A small network was shown many inputs. Here are its activations along a few directions, one row for each input.
In each table, some parts of the input vary, and every possible input appears once, in random order.
A made-up example of a description, with smaller parts first: one of 2 separate values, together with either a single point or one of 11 places along a line or (one of 4 places along a line, together with one of 5 places around a ring).
Shared parts are said once, and a part with two or three values counts as separate values.

Other details of the inputs shift rows strongly along two fixed directions, in all tables alike. That doesn't count.

A family of inputs:
row 1: 12, -28, 9, 3, -38, 8, 1, 29, -8, 9, 7, 11, -26, 5
row 2: -7, -10, -8, -4, 0, -6, -7, 9, 17, -10, 11, -25, 11, 1
row 3: -4, -11, -12, 1, -9, -11, -11, 19, 17, -19, 16, -4, 8, -6
row 4: -5, -29, -11, 2, -30, -3, -18, 23, 25, -14, 24, -17, 4, 7
row 5: -3, -7, -4, -7, 4, -2, -1, -2, 11, -2, 6, -18, 16, 0
row 6: 6, 8, 14, -1, 14, 4, 16, -1, -23, 21, -17, 12, -14, -2
row 7: 1, 20, -11, 7, 30, -23, 5, -6, -11, -7, -5, -13, 18, -9
row 8: -8, -3, -5, -6, 18, -6, -15, -9, 8, -5, -8, -2, 23, 1
row 9: 4, 0, 3, -12, -7, 8, 12, 7, 0, 3, 3, 11, -21, -6
row 10: -11, -11, 8, -3, 5, -12, -1, 18, 5, -15, 6, -11, 4, -3
row 11: 4, -5, -15, 14, -1, -15, -9, -7, 2, -5, 0, -17, 27, 3
row 12: -9, 3, -2, -11, 26, -8, -5, -10, 4, -2, -7, -12, 23, -3
row 13: 4, -6, 0, -1, -26, 19, 6, -6, 3, 13, 6, 14, -12, 10
row 14: 2, 4, 8, 5, 6, 7, 16, 1, -20, 9, -9, 4, -13, -2
row 15: -3, 4, 7, -5, 4, 17, 14, 2, -6, 9, -8, 10, -11, -3
row 16: -1, -2, 4, 2, -19, 16, 15, 11, 0, 7, 8, 2, -16, 1
row 17: -3, 15, -8, 4, 13, 0, 5, -11, 6, 1, 3, -15, 13, 5
row 18: 13, -24, 8, -9, -32, 2, 6, 18, -6, 13, 12, -7, -29, 7
row 19: -10, 4, -3, -12, 21, -16, -4, 10, 3, -14, 3, -8, 11, -9
row 20: 10, 47, 30, 0, 41, 24, -6, -60, -32, 26, -23, 29, 3, -12
row 21: 3, -1, 3, -8, -18, 14, 11, 1, 2, 10, 2, -1, -20, 7
row 22: -11, -4, -3, -11, 15, -8, -7, 4, 9, -8, 1, -17, 11, 1
row 23: 0, 3, -17, 6, 6, -13, -10, 7, 13, -19, 6, -7, 20, -7
row 24: 1, 13, 5, 12, 15, 11, 9, -10, -24, 13, -19, 24, -7, 0
row 25: 7, -14, 6, -6, -23, 7, 13, -2, -11, 15, 3, -1, -17, 4
row 26: 3, 7, -5, 0, -11, 9, 5, 1, 1, 0, 6, 19, -12, 0
row 27: 8, 1, -8, 2, 10, -29, -1, 12, -3, -10, 5, -22, 14, -8
row 28: -3, 14, -8, 11, 19, -16, 1, -16, 3, 0, -7, -20, 15, 1
row 29: 1, 24, -8, 1, 22, -9, 8, -8, -2, -5, -5, -6, 13, -7
row 30: -7, 7, -4, -9, 23, -8, -9, 2, -1, -11, -4, 14, 8, -6
row 31: -10, -4, -5, 7, 7, 1, -8, 11, 10, -8, 0, 1, 13, -2
row 32: 8, -12, -3, 1, -5, -16, -1, 2, -1, 5, 3, -25, 14, 0
row 33: 13, 2, 4, -2, 9, 5, 2, -20, -18, 21, -17, 18, 0, 6
row 34: -10, -3, -2, 0, 23, -12, -15, -4, 7, -17, -2, -4, 14, 8
row 35: 6, 13, -11, 11, 33, -17, -12, -16, -7, 1, -16, -9, 26, 4
row 36: -4, -24, 2, -7, -7, -14, -5, 9, 14, -13, 12, -22, 7, 1
row 37: 3, -12, 3, -11, -16, 14, 9, -3, 4, 11, 3, 0, -10, 2
row 38: -2, -7, 6, -16, -11, 6, 9, 14, 2, 0, 10, 11, -24, -6
row 39: 5, 3, 7, -11, -11, 18, 16, -13, -4, 18, -8, 8, -16, 5
row 40: 5, -5, 3, 5, -16, 7, 3, -16, -3, 14, -6, 14, -10, 6
row 41: 3, 3, 3, -5, -7, 17, 14, -11, -2, 15, 2, 3, -8, 6
row 42: -4, -28, -2, -1, -15, -14, -15, 11, 18, -17, 15, -12, 11, 4
row 43: -2, 15, -13, 19, 20, -14, -9, -21, 4, -2, -10, -7, 20, 5
row 44: -5, -9, 15, -17, 3, 4, 4, 2, 0, 0, 1, 5, -20, 6
row 45: -2, -4, 2, 2, -7, 18, 3, 6, 0, 4, -5, 18, -8, -1
row 46: 3, -16, 1, 7, -38, 13, 3, 22, 7, 0, 8, 6, -15, 4
row 47: -5, 2, -5, 17, 1, -17, 3, 5, 5, -5, -3, -21, 10, -7
row 48: -2, 8, -15, 13, 3, 0, -6, -8, 11, -4, 6, -9, 17, 9
row 49: -11, -13, 4, 3, 2, -10, -10, 17, 7, -17, 3, 0, 7, 0
row 50: 9, 23, 27, -2, -5, 21, -14, -24, -19, 7, 2, 8, -14, -6
row 51: 12, 30, 30, -8, -6, 12, -9, -17, -22, -1, 0, 21, -17, -19
row 52: 12, 2, -10, 5, 8, -22, -8, 10, -6, -7, 0, -2, 9, -5
row 53: -2, -11, 10, -12, -7, -3, -1, 13, 1, -11, 6, 23, -21, -1
row 54: 2, 15, -1, -5, 4, 8, 15, -4, -5, 4, 2, 10, -13, -3
row 55: 0, 8, 7, 12, 0, 12, 9, -8, -12, 13, -15, 25, -17, 1
row 56: 7, -12, -2, -3, -38, 8, 3, 20, 6, -4, 14, 12, -23, 1
row 57: 6, -9, 1, -3, -29, 16, 3, -4, 4, 10, 0, 10, -10, 9
row 58: -2, 15, -14, 11, 15, -4, -8, -15, 9, -4, -9, -8, 23, 6
row 59: -2, 9, 5, -10, 19, 21, 3, -24, -7, 16, -15, 27, -2, 6
row 60: 2, -17, -9, 7, -21, -13, -2, 13, 4, -5, 15, -31, 2, 2
row 61: -1, 14, 8, 1, 6, 15, 18, -5, -8, 13, -15, 11, -13, -1
row 62: 3, -17, -7, 9, -25, -15, -1, 4, 13, -2, 14, -28, 7, 1
row 63: -9, -16, 10, -9, -12, 13, -3, 18, -1, 1, -1, 21, -17, 1
row 64: -14, -5, 0, -4, 12, -12, -5, 16, 7, -11, 1, -15, 15, -6
row 65: -7, -8, 2, -8, 5, -22, -2, 15, 7, -21, 11, -11, 1, -6
row 66: 3, -21, -2, -4, -34, 16, -4, 13, 10, 2, 13, 5, -18, 9
row 67: -10, -11, -5, 2, -2, -7, -3, 22, 14, -11, 10, -21, 11, -5
row 68: 6, 15, 2, 4, 1, 1, 7, -9, -10, 8, -9, 29, -21, 0
row 69: 6, 21, 0, 0, 21, 5, 9, -15, -26, 8, -16, 31, -12, -2
row 70: 2, 9, -13, 13, 17, -10, -8, -13, -5, -2, -10, -8, 18, 5
row 71: -5, -16, 8, -17, -13, 15, -6, 7, 2, 5, -1, 20, -24, 9
row 72: -2, 12, 2, 8, -1, 20, 10, -5, -5, 11, -7, 24, -10, 4
row 73: -3, 5, -9, 0, 15, -1, -1, -6, 8, -4, 0, -19, 15, 1
row 74: -3, 50, 19, 17, 40, -3, -19, -30, -19, -6, -15, -6, 34, -20
row 75: 2, -15, -14, 6, -13, -3, -12, 2, 18, -8, 10, -16, 22, 4
row 76: 2, 1, -9, 8, -5, -22, 3, 7, 6, -11, 8, -17, 2, -8
Description of these inputs: one of 4 places along a line, together with either a single point or (one of 2 separate values, together with one of 9 places along a line).
Q: Changing only the place on the line of 4 turns row 72 into row 13. The same change can be made to row 47. Which row results?
A: row 62
Q: Changing only the place on the line of 4 turns row 12 into row 19. The same change can be made to row 33. Which row results?
A: row 52
Q: Which other rows does row 63 become when the place on the line of 9 takes its other values? List them by row number.
A: row 1, row 24, row 31, row 45, row 46, row 49, row 55, row 72
Q: Which other rows does row 76 become when the choice among 2 separate values takes its other values? List them by row number.
A: row 68
Q: Which other rows does row 32 become when the place on the line of 4 takes its other values? List them by row number.
A: row 6, row 18, row 27
Q: Which other rows does row 57 become when the place on the line of 4 takes its other values? List them by row number.
A: row 46, row 56, row 58

A family of inputs:
row 77: 1, 19, 10, -6, 22, 8, 8, -13, -16, 9, -14, 21, -10, -5
row 78: -2, -29, -6, -3, -33, -4, -9, 22, 20, -11, 21, -18, 1, 5
row 79: -1, 9, 3, 0, 11, -5, -4, 1, -5, -6, -2, 6, 1, -6
row 80: 13, 24, 1, 13, 0, 20, 8, -40, -16, 25, -15, 11, 0, 6
row 81: 3, -19, 18, -11, -34, 12, -3, 18, -1, -1, 15, 13, -30, -3
row 82: 2, -27, 1, -8, -39, 16, 9, 20, 8, 7, 12, 11, -30, 9
row 83: 0, 20, 11, -5, 22, 7, 11, -13, -16, 9, -14, 19, -11, -4
row 84: -4, -41, -25, 12, -42, -27, -13, 40, 37, -27, 35, -53, 25, 3
row 85: 0, 21, 10, -5, 23, 8, 7, -12, -14, 7, -13, 24, -11, -4
row 86: -5, 0, -29, 17, 25, -32, -5, 1, 15, -14, -1, -42, 47, 3
row 87: -1, 19, 12, -5, 22, 7, 3, -12, -16, 5, -14, 25, -10, -5
row 88: 6, -21, 11, -9, -38, 7, 6, 23, -2, 4, 14, 4, -33, -2
row 89: -1, 18, 14, -7, 22, 9, 1, -14, -15, 6, -14, 25, -9, -5
row 90: -6, 4, -11, 11, 16, -33, -25, 6, 14, -30, 12, -37, 45, -11
row 91: 0, 19, 16, -10, 22, 10, 2, -17, -15, 7, -12, 19, -10, -5
row 92: -2, 12, -1, -6, 22, 13, 14, -16, -9, 16, -19, 20, -6, 6
row 93: 14, 25, 6, 19, -5, 4, -7, -24, -15, 7, -2, -8, 10, -7
row 94: 2, -28, 2, -9, -40, 16, 7, 20, 7, 6, 11, 13, -32, 9
row 95: -11, 26, -28, 17, 60, -31, -5, -21, 9, -11, -18, -32, 60, -1
row 96: 0, -38, 0, -5, -49, 6, -4, 28, 17, -5, 23, -7, -17, 7
row 97: 1, -27, 4, -8, -38, 16, 6, 19, 6, 6, 11, 14, -31, 9
row 98: -5, 0, -5, -1, 9, 2, -1, -5, 4, 1, -6, 4, 7, 5
row 99: -3, 13, 6, -10, 22, 15, 9, -21, -8, 14, -16, 18, -7, 5
row 100: -3, 2, -21, 18, 19, -42, -15, 10, 12, -26, 9, -48, 48, -9
Q: What do these inputs look like to the network?
A: one of 2 separate values, together with either a single point or one of 11 places along a line
Q: Changing only the choice among 2 separate values turns row 96 into row 81. The same change can be made to row 80. Which row results?
A: row 93
Q: Which other rows does row 98 become when the place on the line of 11 takes its other values? List them by row number.
A: row 78, row 82, row 84, row 86, row 92, row 94, row 95, row 96, row 97, row 99
